Each row below holds a small network's activations on one record, seen along a few directions.
After each row come some of the record's fields: Tep, Gofa, Rapu, Kod, Lepes.
The largest differences between rows may come from other fields.
In the rows, zero is written as 500.
Random noise pushes rows far along 13 fixed directions. That doesn't count. These rows show it; they differ only by the noise:
[370 442 487 412 431 612 550 528 577 556 485 628 386 489 385 545 564 462
 661 518 493 517 743 461 573 424 481 571 408 495]
[793 418 448 643 389 548 624 410 483 642 414 416 563 501 555 493 247 484
 440 382 362 381 235 160 581 599 384 193 540 456]
[407 428 552 328 275 485 436 491 538 582 435 636 486 336 313 643 492 616
 649 441 584 533 724 423 566 471 449 617 454 438]
[461 416 569 294 432 422 404 406 583 534 447 468 596 689 390 676 411 447
 365 178 495 405 449 590 440 350 624 665 523 681]
[433 594 656 491 575 387 517 401 428 530 639 430 519 526 702 387 269 332
 466 478 403 360 382 476 439 374 545 402 381 669]
[402 418 587 232 390 314 343 317 685 572 391 551 540 572 337 587 477 534
 564 390 509 519 480 437 472 288 539 504 594 755]
[416 435 417 441 482 490 385 546 579 354 440 453 540 470 387 545 636 564
 314 396 546 459 535 636 489 608 528 550 487 498]
[601 333 628 569 648 411 529 448 221 623 602 533 550 485 565 542 357 502
 551 597 459 699 325 326 446 492 456 300 762 460]
[363 424 467 312 467 644 553 447 713 388 584 591 450 659 346 374 566 593
 502 476 522 403 449 480 561 382 557 504 540 451]
[478 643 594 301 562 666 380 487 518 372 648 619 477 558 266 471 469 643
 513 508 712 473 551 495 552 540 546 621 387 345]
[642 549 642 502 694 472 362 494 304 602 501 523 570 568 531 505 482 488
 501 472 578 765 409 566 407 319 534 698 645 636]
[692 435 441 401 669 690 545 450 585 670 424 494 480 863 475 538 424 398
 510 363 426 460 343 428 486 333 569 567 534 671]
[317 571 498 534 678 538 522 608 606 161 583 617 562 536 402 271 593 553
 545 745 544 629 340 544 496 437 379 110 627 610]
[724 577 559 628 443 435 364 394 422 720 316 445 475 430 498 586 472 363
 500 371 467 657 608 367 533 461 462 608 437 662]
[411 373 588 405 569 409 464 609 268 735 468 553 515 362 645 680 429 437
 666 498 470 609 692 591 395 373 481 704 448 628]

[533 400 313 278 761 506 384 575 523 620 427 412 459 444 679 437 551 683
 572 698 501 366 424 521 412 617 486 507 381 525] | Tep is b4, Gofa is w3, Rapu is n1, Kod is d1, Lepes is h2
[510 726 504 420 666 476 314 628 511 398 426 541 578 478 461 534 526 525
 530 609 665 552 488 680 426 525 480 533 438 654] | Tep is b5, Gofa is w3, Rapu is n2, Kod is d1, Lepes is h1
[700 695 492 562 555 447 565 533 492 714 439 480 480 469 605 575 373 440
 606 742 608 399 392 531 451 622 592 508 617 450] | Tep is b4, Gofa is w2, Rapu is n2, Kod is d1, Lepes is h2
[651 762 528 478 679 671 459 439 543 730 492 573 276 542 609 240 585 461
 790 749 563 618 643 408 563 299 531 766 336 569] | Tep is b4, Gofa is w3, Rapu is n1, Kod is d1, Lepes is h1
[525 402 507 588 413 308 321 377 414 510 400 362 598 432 421 520 659 618
 259 283 476 679 540 490 523 579 453 533 554 571] | Tep is b3, Gofa is w2, Rapu is n2, Kod is d1, Lepes is h2
[537 595 595 285 360 614 425 432 598 425 525 565 509 505 335 508 346 686
 571 369 597 447 491 383 505 402 450 612 349 455] | Tep is b1, Gofa is w3, Rapu is n2, Kod is d1, Lepes is h1
[766 798 458 757 672 654 537 665 304 541 522 399 411 311 685 455 423 455
 573 728 561 469 565 473 505 768 433 519 231 270] | Tep is b6, Gofa is w3, Rapu is n1, Kod is d1, Lepes is h2
[509 291 551 499 493 630 607 569 253 617 592 545 475 534 477 738 386 446
 550 305 446 534 701 434 535 525 492 639 407 320] | Tep is b4, Gofa is w3, Rapu is n1, Kod is d1, Lepes is h1
[474 421 490 556 582 394 428 375 438 554 564 424 446 593 662 339 673 363
 371 404 418 537 546 574 560 429 659 663 475 528] | Tep is b4, Gofa is w3, Rapu is n2, Kod is d2, Lepes is h2
[478 321 481 460 350 428 441 530 462 470 448 542 567 330 437 614 522 596
 474 421 512 525 527 449 516 578 458 488 575 386] | Tep is b6, Gofa is w3, Rapu is n2, Kod is d2, Lepes is h2
[326 411 628 568 604 454 633 590 204 545 687 609 566 393 663 445 362 472
 637 661 420 624 524 454 469 437 354 269 535 549] | Tep is b3, Gofa is w3, Rapu is n2, Kod is d2, Lepes is h1
[181 271 624 367 502 409 592 483 335 469 730 483 434 482 581 657 404 418
 475 420 366 399 683 578 395 487 568 546 388 444] | Tep is b1, Gofa is w3, Rapu is n1, Kod is d2, Lepes is h1
[491 176 374 525 327 376 411 665 342 548 301 441 635 177 556 749 555 615
 403 313 437 538 622 551 466 688 369 551 517 425] | Tep is b2, Gofa is w3, Rapu is n2, Kod is d2, Lepes is h1
[417 318 493 515 492 510 563 404 406 763 561 532 319 486 514 493 737 516
 485 625 481 639 693 545 497 480 629 797 736 390] | Tep is b3, Gofa is w2, Rapu is n2, Kod is d2, Lepes is h1
[ 73 313 656 357 602 423 531 521 364 366 779 572 462 460 553 456 586 564
 576 609 436 630 635 650 358 295 522 561 578 515] | Tep is b3, Gofa is w3, Rapu is n2, Kod is d1, Lepes is h1
[534 475 463 558 517 540 500 560 512 372 437 528 547 552 326 708 465 439
 516 447 490 546 537 436 519 633 405 267 479 504] | Tep is b5, Gofa is w3, Rapu is n2, Kod is d2, Lepes is h1
[515 373 451 504 382 541 668 556 448 712 507 480 399 433 580 658 531 487
 524 539 518 417 604 621 447 546 640 809 661 256] | Tep is b2, Gofa is w3, Rapu is n1, Kod is d2, Lepes is h1
[498 317 485 583 510 439 606 528 391 632 472 432 514 429 691 550 384 393
 469 484 329 458 421 448 427 484 457 384 568 578] | Tep is b2, Gofa is w3, Rapu is n1, Kod is d2, Lepes is h1
[637 578 624 757 165 331 385 311 543 428 405 478 538 296 357 371 671 588
 303 405 597 800 408 438 562 410 517 625 888 416] | Tep is b4, Gofa is w2, Rapu is n2, Kod is d1, Lepes is h1
[591 519 595 783 573 512 420 553 159 397 583 404 552 288 606 486 381 401
 310 368 422 605 562 386 516 683 348 374 286 445] | Tep is b2, Gofa is w2, Rapu is n2, Kod is d2, Lepes is h1
[630 464 446 459 496 469 503 427 508 696 440 492 454 547 345 648 602 652
 524 649 626 561 509 486 500 683 573 556 744 333] | Tep is b3, Gofa is w3, Rapu is n1, Kod is d2, Lepes is h2
[255 548 598 328 575 348 388 495 508 331 594 544 608 541 411 518 441 498
 433 472 562 416 489 615 467 502 522 354 437 665] | Tep is b5, Gofa is w2, Rapu is n2, Kod is d1, Lepes is h2
[375 383 542 501 477 673 794 655 426 466 669 614 570 531 693 281 374 559
 683 460 396 487 392 493 539 191 401 489 475 435] | Tep is b4, Gofa is w3, Rapu is n1, Kod is d2, Lepes is h2
[318 364 429 396 699 508 525 410 574 510 620 534 251 576 519 438 652 429
 617 797 408 484 636 420 489 571 566 372 464 494] | Tep is b1, Gofa is w3, Rapu is n2, Kod is d2, Lepes is h1
[480 274 441 352 376 392 485 544 555 742 256 507 544 551 469 797 560 454
 578 303 450 534 624 617 447 348 556 763 591 668] | Tep is b6, Gofa is w3, Rapu is n1, Kod is d2, Lepes is h2
[579 605 459 537 463 590 497 417 611 576 497 548 328 558 381 511 641 424
 516 614 613 478 627 500 589 604 658 670 563 339] | Tep is b4, Gofa is w2, Rapu is n2, Kod is d2, Lepes is h2
[613 610 575 835 391 445 621 305 528 526 526 336 415 494 789 170 470 257
 442 394 254 533 383 350 553 237 493 450 441 612] | Tep is b4, Gofa is w3, Rapu is n1, Kod is d2, Lepes is h2
[436 689 715 437 521 559 494 406 496 363 693 563 516 702 383 408 379 457
 380 380 593 510 406 569 479 326 598 601 513 561] | Tep is b1, Gofa is w3, Rapu is n1, Kod is d1, Lepes is h1
[537 724 616 389 613 393 471 530 405 634 560 407 510 455 698 621 228 401
 576 584 556 253 487 620 354 548 599 623 301 541] | Tep is b6, Gofa is w3, Rapu is n1, Kod is d2, Lepes is h1
[551 355 380 343 784 557 401 656 334 533 481 369 610 472 829 305 495 723
 468 420 400 500 340 585 381 404 380 641 262 642] | Tep is b1, Gofa is w3, Rapu is n1, Kod is d1, Lepes is h2
[476 586 614 435 163 459 728 250 672 648 654 530 334 622 394 605 328 359
 546 481 533 183 535 387 606 526 754 576 601 196] | Tep is b6, Gofa is w3, Rapu is n1, Kod is d1, Lepes is h2
[643 666 550 611 465 493 484 518 429 532 491 477 496 365 534 472 473 543
 585 577 594 567 520 478 528 559 474 562 462 367] | Tep is b4, Gofa is w3, Rapu is n1, Kod is d2, Lepes is h2
[497 375 277 573 405 477 520 655 553 382 360 396 568 318 554 564 560 576
 452 450 434 351 541 517 554 765 382 310 332 376] | Tep is b4, Gofa is w3, Rapu is n2, Kod is d2, Lepes is h2
[529 776 674 524 379 478 513 455 549 537 505 478 519 578 594 395 444 374
 565 321 532 517 530 653 488 130 598 878 382 630] | Tep is b6, Gofa is w3, Rapu is n1, Kod is d2, Lepes is h2
[548 591 546 508 457 493 468 618 426 625 374 612 576 386 470 586 444 508
 665 528 590 626 601 519 517 429 385 571 490 613] | Tep is b2, Gofa is w2, Rapu is n2, Kod is d2, Lepes is h1
[479 421 609 311 581 333 351 290 423 539 686 434 495 393 676 307 364 659
 455 599 495 379 284 328 444 505 565 439 504 431] | Tep is b2, Gofa is w2, Rapu is n2, Kod is d1, Lepes is h2
[442 308 432 375 554 326 312 412 523 671 349 487 398 362 551 514 722 580
 521 655 486 664 587 514 395 470 525 643 647 674] | Tep is b1, Gofa is w2, Rapu is n2, Kod is d2, Lepes is h1
[654 493 462 573 452 516 557 604 427 610 365 477 578 372 563 583 405 572
 552 511 501 528 427 467 458 537 381 490 569 506] | Tep is b5, Gofa is w3, Rapu is n1, Kod is d2, Lepes is h1
[645 635 523 535 567 481 495 561 457 568 418 398 622 637 543 621 429 470
 478 383 512 524 403 667 396 425 523 635 495 636] | Tep is b3, Gofa is w3, Rapu is n2, Kod is d2, Lepes is h2

Here are new rows. What are their fields?
[450 457 501 513 277 338 571 631 433 671 357 545 579 270 639 710 361 409
 736 425 442 434 713 517 534 487 414 507 321 528] | Tep is b4, Gofa is w3, Rapu is n2, Kod is d2, Lepes is h2
[572 788 649 591 595 522 542 534 373 516 601 500 546 555 460 603 299 419
 516 593 603 497 472 556 429 561 509 479 486 524] | Tep is b3, Gofa is w2, Rapu is n2, Kod is d1, Lepes is h1
[694 581 507 405 424 509 295 190 665 530 471 409 413 646 358 437 557 527
 324 316 552 416 446 351 585 521 648 681 448 467] | Tep is b5, Gofa is w3, Rapu is n2, Kod is d2, Lepes is h1
[461 205 430 214 628 379 290 634 360 447 485 462 760 383 601 512 532 882
 336 399 603 491 248 691 350 537 500 656 652 470] | Tep is b4, Gofa is w2, Rapu is n2, Kod is d2, Lepes is h2
[331 487 336 606 326 711 818 734 529 441 603 466 424 282 691 310 617 651
 534 616 457 301 632 662 540 569 449 636 363 173] | Tep is b3, Gofa is w3, Rapu is n1, Kod is d1, Lepes is h2
[514 330 361 422 582 391 347 423 532 711 303 441 413 402 625 489 633 475
 591 539 356 531 644 365 512 511 436 480 344 725] | Tep is b5, Gofa is w2, Rapu is n2, Kod is d2, Lepes is h2
[564 568 646 622 665 547 589 546 291 379 698 481 585 655 541 513 346 399
 446 424 498 564 364 540 459 458 526 444 521 414] | Tep is b6, Gofa is w3, Rapu is n1, Kod is d2, Lepes is h2
[619 674 520 517 538 699 559 588 491 398 594 593 521 591 413 437 488 593
 440 567 681 515 365 604 500 521 555 651 612 330] | Tep is b1, Gofa is w3, Rapu is n2, Kod is d2, Lepes is h1
[538 662 516 576 446 713 513 692 409 261 613 603 626 310 505 290 416 680
 487 468 630 478 449 483 615 567 341 479 299 277] | Tep is b4, Gofa is w2, Rapu is n2, Kod is d2, Lepes is h2
[437 413 595 513 385 197 397 370 484 446 491 468 580 287 593 407 466 581
 569 548 437 606 376 358 478 409 427 271 608 558] | Tep is b4, Gofa is w3, Rapu is n2, Kod is d1, Lepes is h2
[368 635 498 611 477 512 423 595 630 113 471 587 547 503 256 406 773 525
 490 505 601 738 621 637 580 457 416 420 521 509] | Tep is b6, Gofa is w3, Rapu is n1, Kod is d2, Lepes is h2
[616 585 588 464 602 420 401 406 391 596 535 433 490 528 611 523 351 447
 491 489 504 470 441 450 440 517 562 544 382 568] | Tep is b1, Gofa is w3, Rapu is n2, Kod is d1, Lepes is h2
[559 464 525 375 559 487 542 543 476 785 462 598 467 544 611 582 511 498
 654 666 605 557 434 660 374 304 666 851 811 517] | Tep is b4, Gofa is w2, Rapu is n2, Kod is d2, Lepes is h1
[650 525 432 797 476 757 677 465 490 466 568 495 366 602 469 344 575 358
 419 438 415 539 552 326 691 566 495 447 444 299] | Tep is b4, Gofa is w2, Rapu is n2, Kod is d1, Lepes is h2
[457 506 521 414 530 394 385 434 468 537 470 423 462 447 495 629 446 444
 541 436 452 431 687 434 498 595 483 458 223 576] | Tep is b5, Gofa is w3, Rapu is n1, Kod is d1, Lepes is h2
[393 318 469 520 590 375 506 467 454 560 545 455 407 393 742 361 648 483
 575 672 384 585 496 520 433 401 539 517 602 505] | Tep is b4, Gofa is w3, Rapu is n2, Kod is d2, Lepes is h2
[595 558 586 585 569 428 584 402 557 621 422 512 477 645 581 461 434 343
 736 573 375 685 380 384 444 173 453 371 629 767] | Tep is b5, Gofa is w3, Rapu is n1, Kod is d2, Lepes is h2
[437 422 384 498 628 563 484 660 528 439 439 500 459 531 513 558 743 491
 496 566 537 608 584 774 401 456 572 727 617 496] | Tep is b4, Gofa is w3, Rapu is n2, Kod is d2, Lepes is h1
[261 406 463 288 412 388 431 435 617 503 491 525 430 359 472 495 508 543
 657 533 437 355 740 381 582 555 430 352 208 535] | Tep is b4, Gofa is w3, Rapu is n1, Kod is d2, Lepes is h2
